These are the activations of a small neural network, seen along a few directions. Each row is one input.
Each table varies a few parts of the input and shows all the possible inputs, shuffled.
A made-up example of a description, with smaller parts first: one of 5 places around a ring, together with either a single point or one of 9 places along a line or (one of 2 separate values, together with one of 6 places along a line).
Shared parts are said once, and a part with two or three values counts as separate values.

Table:
row 1: [ 5.92  4.32 -1.90  1.23  1.17  0.78 -2.28  6.58  0.35 -1.29 -0.17  0.87]
row 2: [ 0.23 -0.99  4.62 -5.45 -2.71 -3.20  2.01 -2.03  0.59  4.30 -0.26 -1.40]
row 3: [ 0.67  2.00 -2.32  7.33  1.49  1.52  4.87  5.35 -0.32  0.59  0.35  5.64]
row 4: [ 1.00  3.69 -6.29  6.02  2.52  2.51  0.94  5.58  1.86 -1.82 -0.99  2.77]
row 5: [-5.00 -3.38  1.78  0.52  1.18  0.20 -0.65 -3.22 -0.99 -0.20  0.09 -0.98]
row 6: [-1.85 -1.98 -1.99 -0.06  1.29  1.92 -1.82 -3.66  2.53  0.11 -0.53 -4.03]
row 7: [-1.60 -0.88 -1.66 -0.91  0.78  1.40 -2.45 -3.91 -1.63 -1.76  1.89 -0.04]
row 8: [-1.47 -1.41  1.88  1.64  0.23  1.52  1.21 -3.75 -1.51  1.87  3.53 -0.85]
row 9: [ 0.44  3.04 -5.33  5.64  2.20  1.08  1.23  5.01 -1.09 -3.43 -1.96  6.20]
row 10: [ 0.59  0.48  0.72 -6.53 -1.64 -2.20 -2.17 -2.17  2.85  1.72 -1.50 -4.17]
row 11: [ 0.73  0.34  2.96 -6.15 -3.40 -2.02  0.99 -2.01  1.61  1.37 -0.49 -3.65]
row 12: [-2.74 -2.86  3.05 -2.02 -0.63 -3.00 -0.86 -2.41 -0.04  0.72 -1.25 -0.01]
row 13: [-2.20 -3.81  2.29  1.28  0.68  0.85  2.36 -4.23  0.25  2.13  0.91 -0.99]
row 14: [-0.36 -2.58 -0.32 -3.57 -0.42 -2.90 -1.51 -3.16  0.48 -0.22 -2.50 -0.10]
row 15: [ 0.35 -1.88  1.32 -2.23 -2.03 -1.25  1.19 -2.77  2.05  0.60 -0.73 -2.80]
row 16: [-1.17 -0.27 -0.38  0.41 -0.72  3.05  0.15 -3.45 -0.17 -0.82  3.49 -3.13]
row 17: [ 3.08  3.07  1.85  2.01  0.46 -0.44 -1.49  7.30 -2.95 -1.25  0.36  4.04]
row 18: [-1.01  0.40 -2.21  0.13  0.83  2.63 -2.87 -3.40  1.32 -0.37  2.24 -3.25]
row 19: [-2.04 -2.42  0.28  0.33 -0.23  2.05  1.38 -3.98  1.14 -0.65  0.71 -3.42]
row 20: [-2.31  2.46 -2.78  6.59  2.30  0.58  1.90  6.28 -1.85 -1.89 -0.64  5.62]
row 21: [-2.48 -0.81  4.13 -6.15 -2.03 -3.63 -1.25 -1.31 -0.48  1.65 -0.91 -1.20]
row 22: [-2.49 -3.09 -1.17 -0.89  0.86  0.87 -1.51 -4.23 -0.23 -1.27 -0.93 -0.50]
row 23: [-4.03 -1.07  1.13  0.40  0.89  1.11 -1.73 -2.77 -2.18 -0.58  2.94 -0.47]
row 24: [ 5.92  4.01  0.38  2.05 -0.85  1.24  0.67  6.52 -1.38 -1.49  0.62  0.64]
row 25: [ 1.34  3.21 -4.26  6.51  0.64  2.88  3.93  5.61  0.97 -2.18 -0.04  3.31]
row 26: [-0.42 -3.39  2.98 -1.54 -1.25 -2.32  2.19 -3.08  0.72  3.47 -0.35 -0.66]
row 27: [ 0.00 -0.61  1.36 -7.39 -2.09 -3.35 -1.94 -2.52  0.09  0.56 -2.10 -0.94]
row 28: [ 5.58  2.48  1.85  2.65 -0.11  0.32  1.50  6.61 -2.16  1.64  1.10  3.14]
row 29: [ 5.20  3.49 -1.06  0.69  0.88 -0.68 -2.03  6.07 -2.92 -2.61 -0.98  3.87]
row 30: [ 0.11 -1.57 -0.89 -2.52 -0.32 -1.53 -1.95 -2.84  3.09  1.09 -1.90 -3.53]
Changing only one part turns row 2 into row 21. The same change can be made to row 26. Which row results?
Answer: row 12
What do these inputs look like to the network?
Answer: one of 5 places around a ring, together with either one of 2 separate values or one of 4 places along a line
A walk changes only the place on the ring of 5. It starts at row 3 and steps to row 25. List the rest of the walk in order.
Answer: row 4, row 9, row 20
Which other rows does row 13 become when the place on the ring of 5 takes its other values? List them by row number.
Answer: row 5, row 6, row 19, row 22
Which other rows does row 25 become when the choice among 2 separate values takes its other values? List them by row number.
Answer: row 24

Table:
row 31: [ 0.80 -2.11  1.51 -4.80  0.62 -4.75 -5.03  1.75 -0.39 -0.47 -3.93  3.39]
row 32: [-5.09 -3.39 -5.22 -0.72  4.33  1.49 -2.84 -4.28  3.51 -1.14 -2.52 -0.62]
row 33: [ 3.87  3.77 -3.76  5.49  1.32  4.62 -2.55  3.63  0.62 -1.60  4.03 -3.97]
row 34: [ 2.84 -2.76  6.43 -1.41 -1.12 -4.03  3.39 -0.36 -2.73  4.58 -0.24  2.73]
row 35: [-0.55  2.45  2.08  5.38 -0.62 -1.23  6.25  6.64 -2.45  2.76  0.35  4.69]
row 36: [-3.37 -4.81  0.44  2.77  0.78  2.53  5.15 -6.04  2.40  1.93  1.47 -0.79]
row 37: [ 1.72 -0.01 -4.18 -0.03 -0.09  2.85 -0.53 -2.81  6.12  0.58  0.87 -7.76]
row 38: [ 9.05  1.81  1.56 -5.18 -3.17 -1.98 -1.81  0.85  0.76  2.22 -1.56 -1.63]
row 39: [-2.12  0.65 -4.60  5.56  3.23  2.95 -3.38  0.35 -2.95 -5.52 -0.87  3.39]
row 40: [-2.21 -1.13  0.96  9.13  2.44  4.27  2.05  2.42 -2.59  1.24  4.82  1.07]
row 41: [-5.67 -2.70  0.64 -7.21 -1.28 -2.88 -3.25 -6.05 -1.74 -2.53 -1.87 -0.44]
row 42: [ 0.46  1.09  3.36 -7.52 -2.53  0.65 -2.72 -3.07  2.09  0.46  1.48 -7.12]
row 43: [ 6.56  6.70 -2.54  0.94 -2.85  0.10  2.91  6.72  0.12 -2.21 -1.49  1.13]
row 44: [-0.32  4.15 -4.99  1.43 -0.03 -3.30  0.08  4.48 -2.06 -3.01 -3.71  8.45]
row 45: [-5.96 -3.71  8.31 -3.83 -1.03 -1.28  2.29 -4.23 -0.72  2.71  3.18 -2.52]
What do these inputs look like to the network?
Answer: one of 3 separate values, together with one of 5 places around a ring
Changing only the choice among 3 separate values turns row 34 into row 38. The same change can be made to row 45. Which row results?
Answer: row 42
Which other rows does row 32 become when the choice among 3 separate values takes its other values? List them by row number.
Answer: row 36, row 37
Which other rows does row 40 become when the choice among 3 separate values takes its other values? List them by row number.
Answer: row 33, row 39

Table:
row 46: [-2.62 -1.93 -0.89  2.35  1.16  2.40  2.37 -1.70  1.37  1.68  1.26 -1.46]
row 47: [-0.83 -0.10  0.94 -6.43 -0.05 -2.09 -2.82 -2.08  1.35  0.00 -0.88 -0.99]
row 48: [-2.96 -1.54  1.71 -2.91 -0.42 -1.88  1.76 -2.92 -0.21  0.84 -2.13  0.51]
row 49: [ 1.06 -0.42 -0.57 -0.51 -1.13  2.83 -0.78 -1.77  0.68 -1.44  1.85 -4.09]
row 50: [-2.72 -2.52  2.27 -3.71  0.07 -1.99 -2.86 -1.90 -0.14  0.67 -1.89  0.23]
row 51: [-2.43 -2.33 -1.13  0.06  0.62 -0.72 -3.00 -2.53 -0.76 -0.79 -1.21 -0.70]
row 52: [ 3.36  3.72 -2.31 -0.09 -0.34 -1.42  0.52  6.72  0.71 -0.91 -2.88  3.78]
row 53: [ 2.52  0.27  3.36 -3.86 -2.57 -0.17 -0.70  0.00 -0.70  0.91  1.76 -3.12]
row 54: [ 2.17 -0.34  1.49 -3.04 -1.14 -1.25 -0.32 -1.79  1.30  2.78 -2.29 -0.85]
row 55: [-3.53 -1.17  3.00 -1.07 -1.29 -1.03  2.50 -1.75 -0.81  0.99  1.23  1.07]
row 56: [-4.76 -1.34 -1.26  2.25  0.43  2.36  1.96 -3.43 -0.37 -0.55  0.46  0.24]
row 57: [ 2.35  2.26  1.77  4.07  1.40  0.99  1.06  5.78 -3.42 -0.19  1.91  4.49]
row 58: [ 1.84 -0.22  2.81 -6.36 -1.47 -0.73 -1.40 -1.19  1.52  0.45 -1.14 -3.39]
row 59: [ 2.72  3.95 -4.18  4.06  0.96 -0.43  0.25  6.19  0.84 -2.41 -2.42  2.87]
row 60: [-1.81 -1.29  2.29 -1.02 -0.99 -1.24 -1.89 -1.01 -3.02  1.06  0.59  0.16]
row 61: [ 0.95  1.67 -2.32  7.34  2.59  3.85  1.10  3.74 -2.22 -2.32  1.82  4.57]
row 62: [ 1.51  4.99 -5.05  5.27  1.44  2.97  0.99  5.73  0.50 -2.24 -0.52  3.02]
row 63: [ 1.13 -0.68 -0.27  0.50 -0.18 -0.49 -0.24 -2.18  2.83  0.62 -0.70 -2.16]
row 64: [-3.29 -2.02 -1.04  0.65  0.00 -0.67  1.27 -3.10 -0.10 -0.61 -1.33 -0.32]
row 65: [ 1.96  0.32  3.30 -0.52 -1.68 -1.04  0.63 -0.57  0.28  2.66  1.04 -1.27]
row 66: [-1.19  0.19 -0.90 -2.23  1.25 -1.17 -3.02 -2.76  1.54 -1.63 -0.04 -1.75]
row 67: [-0.25 -1.60  2.39 -0.49 -1.18 -1.07  3.03 -0.23 -0.68  3.41  1.59 -0.61]
row 68: [ 0.84 -0.32 -1.70  1.92 -0.04  2.69  0.45 -2.26  1.73  0.97  1.24 -2.11]
row 69: [ 2.14 -0.13 -0.44 -2.48 -0.76  0.45 -1.54 -1.71  0.99 -1.08 -0.31 -4.90]
row 70: [ 2.92  0.77  0.01  1.84  1.17 -0.02  0.48  4.90 -2.29 -0.77 -0.74  4.38]
row 71: [-2.09 -0.02 -2.16 -1.33  1.06  1.90 -2.26 -2.68  1.57 -1.58  2.48 -1.49]
row 72: [-0.71 -2.27 -0.57  1.35  0.61 -0.99  2.17 -1.95  1.28  1.19 -0.42 -1.75]
row 73: [ 0.08  0.35  1.36 -4.00 -1.25 -1.56 -1.84 -1.02 -0.63  0.29  2.38 -0.67]
row 74: [ 2.79  1.01 -2.03  5.86  2.45  0.81  0.53  4.08 -1.86 -2.55  0.36  3.80]
row 75: [ 3.08  5.09 -0.76  2.73 -0.78 -0.95  1.33  7.79 -1.09 -0.89 -0.40  3.04]
row 76: [-4.29 -2.04 -0.93  1.80  0.65  1.92 -2.07 -2.92 -0.51 -1.32  0.87  0.22]
row 77: [ 0.07 -2.33  1.80 -2.03 -0.61 -2.27  2.36 -1.49  0.31  2.77 -1.51 -0.75]
What do these inputs look like to the network?
Answer: one of 4 places along a line, together with either one of 2 separate values or one of 6 places around a ring
Which other rows does row 74 become when the choice among 2 separate values takes its other values? List them by row number.
Answer: row 59
Which other rows does row 63 become when the place on the ring of 6 takes its other values? List them by row number.
Answer: row 51, row 64, row 66, row 69, row 72
Which other rows does row 77 become when the place on the line of 4 takes its other values? List them by row number.
Answer: row 46, row 67, row 72
